Each row below holds a small network's activations on one input, seen along a few directions.
Each table varies a few parts of the input and shows all the possible inputs, shuffled.
A made-up example of a description, with smaller parts first: one of 8 places around a ring, together with either a single point or one of 11 places around a ring or (one of 2 separate values, together with one of 6 places along a line).
Shared parts are said once, and a part with two or three values counts as separate values.

Other details of the inputs shift rows strongly along three fixed directions, in all tables alike. That doesn't count.

A family of inputs:
row 1: [-1.53  1.96 -0.67  1.89  0.44  3.63  0.32  2.96 -0.45 -1.59 -1.87  4.11
  3.98]
row 2: [-1.57  2.05  0.38  0.29 -1.94  1.64 -0.94  4.17  1.00 -0.71 -1.26  1.28
  2.03]
row 3: [ 1.52 -0.87 -1.49 -0.79 -1.94 -1.80  1.07 -1.87 -0.39  1.47  1.16 -1.19
 -1.09]
row 4: [-0.07  0.22 -0.14  3.12  2.59 -1.18  2.25 -5.96 -0.73  1.64  3.40 -2.39
  2.05]
row 5: [-1.88  1.27 -0.54 -0.71 -3.92  3.10  0.33  2.89 -1.66 -2.25 -2.42  5.63
  2.85]
row 6: [ 1.62 -3.03 -0.66 -2.07  0.03 -1.98 -1.83  2.06  2.59  1.74 -2.93 -1.01
 -5.97]
row 7: [-0.43  0.74  0.49 -0.63 -1.23  0.50  1.83 -4.65 -3.89  1.96  3.05 -0.54
  0.43]
row 8: [ 2.03 -0.64 -1.86 -1.47  0.35 -0.18  3.20 -2.75 -1.55 -0.63  1.55 -0.82
 -0.08]
row 9: [-6.25  1.00  3.18  6.16  4.15  0.46 -0.39  1.88  8.44 -0.70 -0.23 -2.35
  2.47]
row 10: [ 0.71 -1.02 -0.71 -1.04 -0.68 -0.21 -1.61 -3.26 -4.56  0.50  1.75 -0.32
 -0.26]
row 11: [-1.50  1.31  1.48  1.71 -0.45 -2.07  1.54 -6.38 -1.26  1.94  5.70 -2.77
  2.25]
row 12: [ 1.33 -3.08 -1.24  0.15  3.09 -3.25 -0.29  0.35  4.44  0.88 -2.31 -3.03
 -4.00]
row 13: [ 5.47 -2.32 -2.86 -3.59  0.61 -0.50 -0.49  2.12 -1.51 -0.30 -3.34  2.15
 -2.92]
row 14: [-3.59  0.40  4.14  4.60  3.33  1.34 -0.04  1.18  5.75 -0.92  1.66 -1.22
  1.65]
row 15: [-2.97  1.43  2.15  2.45 -0.22  0.97 -1.86  3.00  3.39 -0.63 -0.75  0.21
 -0.24]
row 16: [-5.28  0.87  3.56  4.34  1.30  0.96 -1.11  1.38  5.97  1.06  1.38 -1.88
 -0.11]
row 17: [-3.57  2.84  1.00  0.85  0.59  4.38  0.73  4.50  2.07 -3.61 -1.26  3.24
  4.35]
row 18: [ 2.68  0.22 -3.81 -0.73 -1.60  1.62  4.45 -4.04 -7.01  0.52  1.86  3.54
  3.60]
row 19: [ 2.01 -2.33  0.06 -0.87 -0.03 -4.03 -2.59  1.17  3.88  0.38 -2.31 -2.20
 -5.74]
row 20: [ 1.57  1.95 -1.52 -2.37 -3.42  0.27  2.15 -3.16 -6.61  0.66  2.01  0.72
  2.88]
row 21: [ 2.70 -0.52 -0.55 -3.29  2.62 -1.45 -0.83  1.42  1.34 -1.12 -2.50 -1.77
 -3.87]
row 22: [ 1.97 -0.15  0.64 -2.05  0.96  0.39  1.28 -0.65 -3.36 -1.00 -0.11  1.51
  0.70]
row 23: [ 0.47 -0.46  0.59  1.76  0.32 -1.57  0.56 -3.03  0.73  2.75  3.10 -5.60
 -1.89]
row 24: [-4.45  3.34  1.76  0.46 -2.97  3.89 -0.28  1.81 -1.62 -2.40 -1.44  5.14
  5.50]
row 25: [-3.90 -0.50  1.74  2.82  0.57  1.34 -3.97  2.46  2.69 -1.01  0.36 -0.04
  0.15]
row 26: [ 1.37 -3.48 -2.03 -2.92 -0.76 -0.51 -3.83  3.05 -0.55 -0.41 -2.74  1.46
 -3.39]
row 27: [ 1.35  0.36  0.66  2.06  2.06 -0.47  2.42 -7.08 -2.00  1.94  4.71 -2.49
  2.01]
row 28: [ 3.26 -2.58 -1.95 -3.16 -0.79 -3.84 -2.03  2.18  1.49  0.54 -2.30 -0.88
 -5.29]
row 29: [ 3.39 -0.51 -3.24 -5.12  1.14 -0.59 -0.46  3.73 -3.40 -1.15 -5.44  1.96
 -2.17]
row 30: [ 4.18  1.58 -2.44 -2.32 -0.48  3.02  2.34 -0.52 -7.01 -0.47  0.87  3.52
  2.19]
row 31: [-2.14  2.79  1.20  0.85 -2.18  1.86 -1.04  4.07 -0.31 -1.92 -0.90  3.52
  2.34]
row 32: [-1.14  1.06  2.29  2.51 -0.25 -2.19  0.69 -5.09 -0.06  1.04  3.44 -3.05
  0.66]
row 33: [-0.68 -0.27  1.48  1.70 -0.01 -1.65  1.29 -5.37  0.09  2.70  3.51 -5.12
  0.10]
row 34: [ 1.49 -3.18 -0.23 -0.55  0.14 -2.86 -1.48  0.23  4.40  1.89 -1.68 -4.37
 -4.86]
row 35: [-2.19  2.50  0.47 -0.60 -2.26  1.91 -1.38  4.78  0.05 -1.66 -1.04  3.75
  2.91]
row 36: [ 4.02 -2.97 -1.30 -3.47  0.85 -0.93  0.02  2.45 -0.40 -1.11 -2.68  1.29
 -3.22]
Each input here is: one of 3 separate values, together with either a single point or one of 5 places around a ring or one of 6 places around a ring.
The inputs of row 7 and row 16 match in every part but the choice among 3 separate values. If row 24 is changed in the same way as row 7 into row 16, which row does it become?
> row 15
List by row number the other rows that have the choice among 3 separate values in common with row 5.
> row 3, row 6, row 8, row 12, row 13, row 18, row 19, row 26, row 28, row 34, row 36
A walk changes only the place on the ring of 5. It starts at row 27 and steps to row 22. List the rest of the walk in order.
> row 21, row 29, row 4
A walk changes only the place on the ring of 5. It starts at row 14 and steps to row 30. List the rest of the walk in order.
> row 1, row 9, row 17
Change only the choice among 3 separate values in row 23. List by row number the other rows that result.
> row 33, row 34
